Each row below holds a small network's activations on one input, seen along a few directions.
In each table, some parts of the input vary, and every possible input appears once, in random order.
A made-up example of a description, with smaller parts first: values(2) and (point or line(11) or (line(6) and ring(8))).
Shared parts are said once, and a part with two or three values counts as separate values.

Other details of the inputs vary at random and push rows far along two fixed directions, the same in every table; ignore that.

A family of inputs:
row 1: [-0.06  2.40 -0.13 -0.33  1.44 -0.81 -2.16  0.32  1.52 -3.51  3.10]
row 2: [-1.50  2.45 -0.73  2.29  1.94 -1.17 -2.12  0.32 -0.73 -3.57  2.67]
row 3: [-1.97  2.55 -0.72  2.17  1.76 -1.30 -2.51  0.61 -0.27 -3.20  3.34]
row 4: [-1.28  2.88 -0.36  2.31  1.55 -0.41 -1.27  0.56 -0.69 -3.15  3.54]
row 5: [ 1.19 -1.65 -0.61  0.27 -4.10  1.29  1.66  1.32  1.07  1.46 -7.51]
row 6: [-1.82 -1.97  2.79 -3.73 -1.11 -0.23  6.40  3.45  0.14  2.94 -1.76]
row 7: [ 2.49 -1.21 -1.97  2.40 -1.63  2.11 -1.88 -1.80  0.44  1.47 -5.73]
row 8: [ 0.49 -2.56 -0.37 -0.64 -2.94  2.86  1.00 -1.04 -0.56  3.11 -5.79]
row 9: [ 3.43 -1.21 -1.01  2.83 -2.88  0.70 -2.52 -1.88  0.27  1.88 -6.27]
row 10: [ 1.23 -2.68 -0.62  0.01 -2.21  2.96  0.56 -0.94  0.03  3.23 -6.07]
row 11: [ 2.01 -2.88  0.77  0.58 -2.17  1.67  0.65 -0.48  0.17  4.06 -5.76]
row 12: [ 1.33 -0.25 -1.47  1.46  0.10  0.58 -1.69 -1.76 -0.33  0.16 -2.96]
row 13: [-0.55  2.82 -1.72  0.97  0.33 -2.34 -0.39 -0.20  0.58 -4.95  2.56]
row 14: [-2.07  2.42 -0.95  2.33  1.31 -1.16 -2.67  0.79  0.25 -2.89  3.45]
row 15: [-2.38 -0.65  4.93 -6.05  2.76 -0.46  5.32  3.90  0.04  2.17  3.25]
row 16: [ 1.83 -1.18 -2.03  1.78 -2.11  2.39 -1.71 -2.29  0.07  0.65 -5.30]
row 17: [ 0.44 -0.29 -1.91  0.78 -1.09  0.84 -2.00 -2.50 -0.90 -0.92 -2.76]
row 18: [-1.13 -1.78  2.75 -3.51  0.75 -0.26  3.37  3.79 -1.00  1.87  2.01]
row 19: [-1.84 -2.86  2.99 -4.26  0.79  1.36  5.64  1.33 -0.89  4.98 -0.48]
row 20: [ 0.97 -0.33 -1.98  1.28 -0.44  0.92 -1.94 -2.35 -0.41 -0.54 -3.12]
row 21: [-0.62 -0.41  0.87 -1.45  2.09 -0.56  1.27 -0.32 -0.64  1.32  1.27]
row 22: [-0.78  2.69 -1.72  0.60  0.25 -2.39 -0.63  0.16  0.98 -4.34  2.62]
row 23: [-1.99 -2.09  4.51 -4.53  2.98 -1.45  5.60  1.98 -1.19  4.46  3.23]
row 24: [-1.97 -2.56  3.72 -4.32  1.91  0.54  6.20  1.98 -0.89  5.28  1.25]
row 25: [ 0.45  2.73 -0.02  0.18  1.12 -0.05 -1.35  0.18  1.43 -3.70  3.28]
row 26: [ 3.14 -1.59 -1.12  2.64 -2.32  1.43 -2.17 -1.81  0.41  1.78 -6.17]
row 27: [ 1.34  0.83 -0.63  0.43 -0.45  0.64 -2.52  0.19  1.38 -1.98 -2.61]
row 28: [ 1.19  2.31 -0.57  1.98  0.55 -1.70 -1.56 -1.73  0.17 -1.38  4.26]
row 29: [ 0.42  1.45 -0.82  0.73  0.96 -1.18 -1.77  1.03 -0.70 -3.73  3.86]
row 30: [-3.54 -1.60  3.34 -5.83  1.83 -0.30  5.77  1.13 -2.05  3.29  3.26]
row 31: [-1.83 -0.81  0.99 -2.70  0.92 -0.12  1.85 -0.71 -1.49  0.93  1.05]
row 32: [ 0.52  1.52 -1.05  1.35  0.00 -0.10 -1.73  0.97  0.07 -3.33  4.31]
row 33: [ 0.48 -0.89  0.31 -0.79 -0.19 -0.12 -0.15  2.25 -0.63 -0.30  0.12]
row 34: [ 1.16 -2.30  0.00  0.02 -1.09  2.25  1.22 -0.27  0.09  3.83 -4.92]
row 35: [ 1.87 -0.70 -0.64  1.76 -0.29 -0.20 -1.96 -1.75 -0.23  0.35 -2.78]
row 36: [-1.54  2.60 -0.45  2.51  0.89 -0.16 -1.25  0.85 -0.17 -2.67  3.51]
row 37: [ 2.32 -0.77 -2.58  2.47 -4.47  1.37 -1.41 -0.24  1.47 -0.76 -8.36]
row 38: [ 0.17  1.39 -0.59  1.33  2.03 -2.12 -2.17 -1.89  0.19 -1.96  4.11]
row 39: [-3.11 -2.00  4.07 -2.83  0.73  0.75  5.26  4.22 -1.20  4.44 -0.69]
row 40: [ 1.81 -1.66 -2.49  1.82 -3.42  2.84 -2.18 -2.66 -0.29  0.76 -6.83]
row 41: [-2.72 -2.02  3.26 -5.26  2.63 -0.15  5.83  1.55 -1.39  3.95  2.45]
row 42: [ 0.11  1.35 -1.24  1.39 -0.24 -0.56 -2.18  1.05  0.51 -3.13  4.71]
row 43: [-0.73  1.48 -1.66  0.61  1.94 -0.78 -2.04 -2.29  0.03 -2.71  3.51]
row 44: [-0.50  1.61 -1.73  1.19  1.61 -1.00 -2.18 -1.76  0.78 -1.60  4.01]
row 45: [-1.43  1.41 -1.63  0.68 -0.12 -0.06 -1.64 -2.36  0.20 -2.27  4.14]
row 46: [ 0.42  1.97 -0.55  1.11  0.99 -2.65 -2.25 -1.65  0.25 -1.24  4.67]
row 47: [ 3.06 -1.49 -2.25  2.81 -3.61  2.12 -3.28  0.64  0.30 -0.48 -5.96]
row 48: [-0.37  2.51 -0.36  0.34  0.67 -0.23 -1.90  0.44  2.21 -3.32  4.41]
row 49: [-0.02  1.10 -0.59  1.69  0.74 -1.25 -1.57 -1.61  0.90 -1.16  4.55]
row 50: [ 2.40 -0.12 -0.76  1.97 -0.99 -0.92 -2.45 -1.90 -0.27  0.52 -3.15]
row 51: [ 1.05 -1.18  1.21 -1.13 -1.65  2.32  0.75  1.77  1.44  1.67 -4.46]
row 52: [-2.39 -0.73  2.69 -4.34  0.41 -1.57  6.00  3.44 -0.15  1.60  0.78]
row 53: [ 0.51  1.99 -0.67  1.79  0.26 -2.03 -2.07 -1.75  0.58 -1.08  4.61]
row 54: [ 0.35 -0.06  1.49 -1.13  1.28 -2.12  0.90 -0.28 -0.92  1.72  1.59]
Description of these inputs: ring(6) and (values(4) or line(5)).
Changing only the ring(6) part turns row 17 into row 8. The same change can be made to row 20. Which row results?
> row 10
Changing only the ring(6) part turns row 22 into row 5. The same change can be made to row 33. Which row results?
> row 32
A walk changes only the line(5) part. It starts at row 46 and steps to row 23. List the rest of the walk in order.
> row 44, row 41, row 30
List by row number the other rows that have the ring(6) part in common with row 24.
> row 6, row 19, row 39, row 42, row 45, row 48, row 49, row 53

A family of inputs:
row 55: [-1.57  1.71 -0.06 -0.32  2.23 -1.00 -0.78  0.20 -1.12 -2.79  3.99]
row 56: [ 1.42  0.62 -1.91  3.65 -1.57  0.03 -4.93  0.35  1.02 -1.33 -4.81]
row 57: [ 0.45 -3.00  4.70 -4.15  1.57 -1.40  6.12  0.15 -1.85  5.83 -0.55]
row 58: [-1.69  1.04 -0.24  0.17  0.93 -0.68  0.21  0.51 -0.79 -1.69  4.61]
row 59: [ 1.66 -0.59 -1.92  4.18 -3.36  0.73 -4.13  0.65  1.42  0.30 -5.29]
row 60: [-0.51 -3.12  3.91 -3.22  3.01  0.12  4.36  0.64 -2.63  5.77 -1.08]
row 61: [-1.41  1.47 -0.61 -1.59  0.96 -1.25  2.27 -1.59 -0.22 -1.96  3.24]
row 62: [-1.83  0.90 -1.18 -0.18  0.76  0.35  0.09 -1.67 -0.68 -1.38 -0.20]
row 63: [ 1.69  1.14 -1.28  2.48 -1.60 -1.67 -2.64  0.33  1.65 -1.58 -2.00]
row 64: [ 0.05 -0.49 -2.32  0.25 -1.84  2.13 -1.33 -2.23  1.48 -0.14 -2.75]
row 65: [-2.70  0.77 -0.30 -0.89  0.93  0.06  2.12 -0.91 -0.70 -0.67  3.05]
row 66: [ 3.17 -4.73  1.04 -0.77 -2.96  3.02 -0.37 -1.17  0.25  7.23 -9.00]
row 67: [-0.76 -3.26  3.61 -2.79  1.31  0.56  4.93  0.89 -2.41  6.85 -0.16]
row 68: [-0.17  0.95  0.62 -0.88  0.71  0.42  0.49  1.36  0.86 -1.80  3.09]
row 69: [-0.63  1.71  0.39  0.17  1.48 -0.10 -0.17  1.14 -0.43 -2.63  2.43]
row 70: [ 1.16  1.40 -0.59  0.51 -0.47 -0.52 -0.11  0.65  0.47 -2.39  0.45]
row 71: [ 0.29  1.04 -1.86  0.68 -0.34  0.22 -2.73 -0.77  1.16 -2.72  2.46]
row 72: [ 1.90 -0.54 -1.26  2.28 -2.62  0.72 -3.64  0.69  2.53  0.25 -4.38]
row 73: [ 0.32  1.85 -1.34  0.09  0.30 -1.84 -0.69 -0.77  0.21 -3.55  3.83]
row 74: [-0.86  1.12  0.59  0.34  0.58  0.11  0.94  1.55 -0.21 -1.59  3.06]
Changing only one part turns row 68 into row 69. The same change can be made to row 66. Which row results?
> row 60
Describe the family of inputs behind these rows.
> values(4) and (point or line(4))
Which other rows does row 58 become when the line(4) part takes its other values? List them by row number.
> row 59, row 65, row 74
List by row number the other rows that have the values(4) part in common with row 61.
> row 57, row 63, row 70, row 73

A family of inputs:
row 75: [ 0.09  3.05 -1.87  2.51 -0.35 -1.85 -5.84  0.42  2.59 -4.96  1.54]
row 76: [ 0.40  0.43 -1.05  2.86  0.36  1.63 -3.69 -1.03 -0.63 -0.44  1.65]
row 77: [ 2.26  1.46 -2.13  3.66 -2.08 -1.06 -4.66 -3.98  1.72 -2.28  0.65]
row 78: [-2.19  0.13  2.40 -2.16  3.43 -1.72  2.59  0.66 -2.81  1.52  2.13]
row 79: [ 0.10 -0.23  1.21 -1.45  1.71 -2.44  3.20 -0.90 -0.03  1.29  3.34]
row 80: [-3.28 -1.01  0.53 -3.02 -0.07  1.12  3.38  1.49  0.04  1.53  0.13]
row 81: [ 2.27 -3.42  1.71 -0.35 -1.64  2.34  0.02  3.45  1.93  2.70 -6.35]
row 82: [ 1.41  2.15 -1.33  1.63  0.47 -0.08 -2.76 -2.93  1.45 -1.93  5.35]
row 83: [-1.70 -3.60  4.26 -1.94  0.25  1.29  3.78  2.45 -2.43  5.78 -3.67]
row 84: [-0.82  0.51  2.61 -2.58  1.09 -3.30  4.24  4.05 -1.31 -0.98  7.12]
row 85: [-0.54 -2.24 -3.08  1.35 -4.31  2.95 -1.25 -0.70  0.95  1.44 -6.27]
row 86: [ 1.36 -1.21  0.66 -1.93 -0.13 -0.93  1.71 -1.52  0.03  2.18 -2.39]
row 87: [ 2.20  0.45 -0.21  2.55 -3.06  1.08 -1.45  2.92  1.00  1.07 -7.31]
row 88: [-0.04  1.93 -1.88  1.98  2.32 -0.15 -4.09 -1.88 -1.01 -2.40  3.52]
row 89: [-2.53 -0.84  2.89 -1.56  3.52 -1.31  4.71  1.71 -2.15  3.17  2.42]
row 90: [-0.45  1.30 -0.60 -0.56  0.14 -0.45  1.18 -0.74 -1.25 -3.78  0.82]
row 91: [ 1.51  0.55 -0.42 -1.29  0.98 -0.68 -0.73 -1.98  0.45 -0.14  2.75]
row 92: [ 0.36 -1.18 -2.62  0.61 -3.05  2.95 -1.14 -0.43  1.30  0.05 -7.08]
row 93: [-0.39  1.75 -1.04 -0.29  0.42  0.60  0.79 -1.06  0.17 -3.80  1.65]
Describe the family of inputs behind these rows.
> values(4) or line(5) or (values(2) and ring(5))
List by row number the other inputs of the same sort as row 90.
> row 80, row 85, row 92, row 93
Which other rows does row 76 become when the values(2) part takes its other values? List them by row number.
> row 82
Which other rows does row 91 become when the values(2) part takes its other values? List them by row number.
> row 88
